A small network was shown many inputs. Here are its activations along a few directions, one row for each input.
Each table varies a few parts of the input and shows all the possible inputs, shuffled.
A made-up example of a description, with smaller parts first: one of 2 separate values, together with either a single point or one of 9 places around a ring or (one of 5 places around a ring, together with one of 6 places along a line).
Shared parts are said once, and a part with two or three values counts as separate values.

Other details of the inputs shift rows strongly along two fixed directions, in all tables alike. That doesn't count.

Rows:
x1: [-11 -21  16   4  11   1 -10  10  -7   0   0  -2  -6  14  15  -4   7]
x2: [ -3 -17  13   1  12   7 -14  19  -9   4  -3  -7   3  11  -2  -5   6]
x3: [ 13  43  -2  -8 -28 -11   1 -15   5   7  13 -22   6 -12   0  -6 -14]
x4: [-12 -47   4   1  30   2   4  19  -4 -11 -11  22  -8  17  13  10  11]
x5: [  6 -14 -17  18  22  24  10 -10 -11  -1   6  18  -3   6  -3  12  19]
x6: [ 14  35  -6  -2 -29 -11  -3  -6   1  11   1  -9   2 -12 -12  -8 -23]
x7: [ 13  27 -26  15 -11   6  19 -22  -6   4  23   5   9  -4 -11   5  10]
x8: [ 10 -17 -25  -6   8  -9  -2 -28  10  -9   4   8  11 -14  -4  24  12]
x9: [ 27 -17 -36  18   8  10  14 -35  -3  -6  13  25  21   2 -21  20  14]
x10: [  2  34  -5  -4 -37  -3  -3  -9  12  -2  10  -6   0 -10  -7  -9 -17]
x11: [ -1 -12  -7  -6  15  -6  10   5   4 -11  -6  15   3   5  -1  18   9]
x12: [-16 -21  12   2  21   0  -5   4  -8   5  -6  -1  -3   8  15  -3   1]
x13: [-10 -43   5  -1  42   8 -10  16  -8   1 -15   7   9  13   1   6  12]
x14: [ 11 -20 -32  -1  -2 -18   7 -23   9 -15   1  21   6  -4   2  23   1]
x15: [ 16  35   2  -5 -36  -7  -3 -16   4   7  13 -21  -3 -24  -2  -8  -9]
x16: [  2  33   0  -2 -25 -10   3 -10   6   8   4 -12 -10 -21 -10  -5 -18]
x17: [ 12  34   2  -3 -36  -5  -8 -16   6   5  17 -24  -5 -18  -5  -6  -9]
x18: [-13 -36  -3  29  32  27  15   8 -16   5  -7  14  -4  24  12   5  18]
x19: [ 18 -14 -31  -5  -4  -9  -3 -27  19 -19   6  16  22 -10   1  15  16]
x20: [-12  12  31   1  -8   8  -9  31 -11  18  -7 -11 -12   9  -7 -19 -13]
x21: [-17  17  28  -2   2  10  -8  17 -10   7 -13 -21  -6   5  11 -29  -9]
x22: [ 17 -12 -27  -9  -2 -13  12 -13  18 -16   8  23  13  -5  -6  30  11]
x23: [ 14 -19 -29  -3  -2 -15  -1 -32   7 -11   6  14  15  -6   8  22   8]
x24: [-14 -44   9  -2  30  10  -1  23  -1 -12 -13  18 -13  15   0  15  20]
x25: [ 11  -3 -20  -6  -7 -10   5 -16   9  -9  -2  12  -1 -12  -7  19   3]
x26: [-19 -15  13   5  17  -2   3  16  -7   2 -10   2 -13   9   9  -6  -8]
x27: [-19   9  29   3  -9   4  -3  25 -12   7   0 -13 -22  10   9 -20 -17]
x28: [ 14  -7 -18  -7 -10  -8   6 -13  12 -10   3  15  -1 -13  -7  19   6]
x29: [ -3 -14  13  -1  12   4  -4  24  -6   6 -12   8  -4   8  -4  -3   0]
x30: [ 20 -12 -27  -6  -3 -13  -2 -23  20 -15  16  10  19  -1  -4  29  19]
x31: [ -9 -46   7  -4  41   9  -5  11  -8  -9 -20  10  -3  12  10  15  25]
x32: [ 13 -16 -32  -6  -4  -8   4 -18  20 -21   1  27  15  -7  -5  20   8]
x33: [  1  -8 -20  14  12  18  16 -14  -5  -1   1  11   4  14  -8  -7  17]
x34: [ -1  36  -7  -2 -27  -9   1 -12  11   2   3  -7   1 -16  -8 -12 -21]
x35: [-14  15  27   4   5   3  -6  26 -10  19 -13 -12 -11   3  -6 -22 -19]
x36: [-21  11  26  -1   9   9  -8  15  -6   8 -10 -18  -5   4   7 -26  -8]
x37: [-15 -12   8  -1  17   6   0  17  -1  -7 -20   9  -4  10   5  -5   1]
x38: [-18  18  35  -3  -6   8   3  31  -5   8  -1 -14 -15  11   1 -13  -9]
x39: [-17  -8  13  -2  23   1   6  21  -2  -1  -9   6  -5   8   1   4   2]
x40: [  8  43  -2  -7 -24 -12   1 -17   9  10  16 -22   6 -16  -3  -6 -15]
x41: [-17  15  32   2  -3  11 -13  21  -4   4  -4 -22  -9   8   7 -29  -5]
x42: [ -8  12  27  -2   2   8 -11  23 -19  18 -10 -23  -4   4   3 -25 -13]
x43: [ 22  33  -5  -4 -35  -9  -8 -13   0  11  13 -19  11 -19  -8 -11 -17]
x44: [ 15  14 -11  -1 -27 -15  -3 -24   4   1  15  -5   6 -13   8  -1  -7]
x45: [ -8  18  35  -4   2   6  -1  26  -7  11  -1 -22  -9   8  11 -21  -4]
Each input here is: one of 5 separate values, together with either a single point or (one of 2 separate values, together with one of 4 places along a line).
Q: Changing only the choice among 5 separate values turns x27 into x24. The same change can be made to x12. Which row results?
A: x8
Q: Change only the place on the line of 4 in x39. List by row number the other rows that result.
A: x11, x22, x38
Q: Change only the choice among 5 separate values in x15. List by row number the other rows that result.
A: x19, x43, x44, x45
Q: Change only the choice among 2 separate values in x31. List by row number the other rows that result.
A: x25
Q: Change only the place on the line of 4 in x40. List by row number the other rows that result.
A: x3, x30, x45
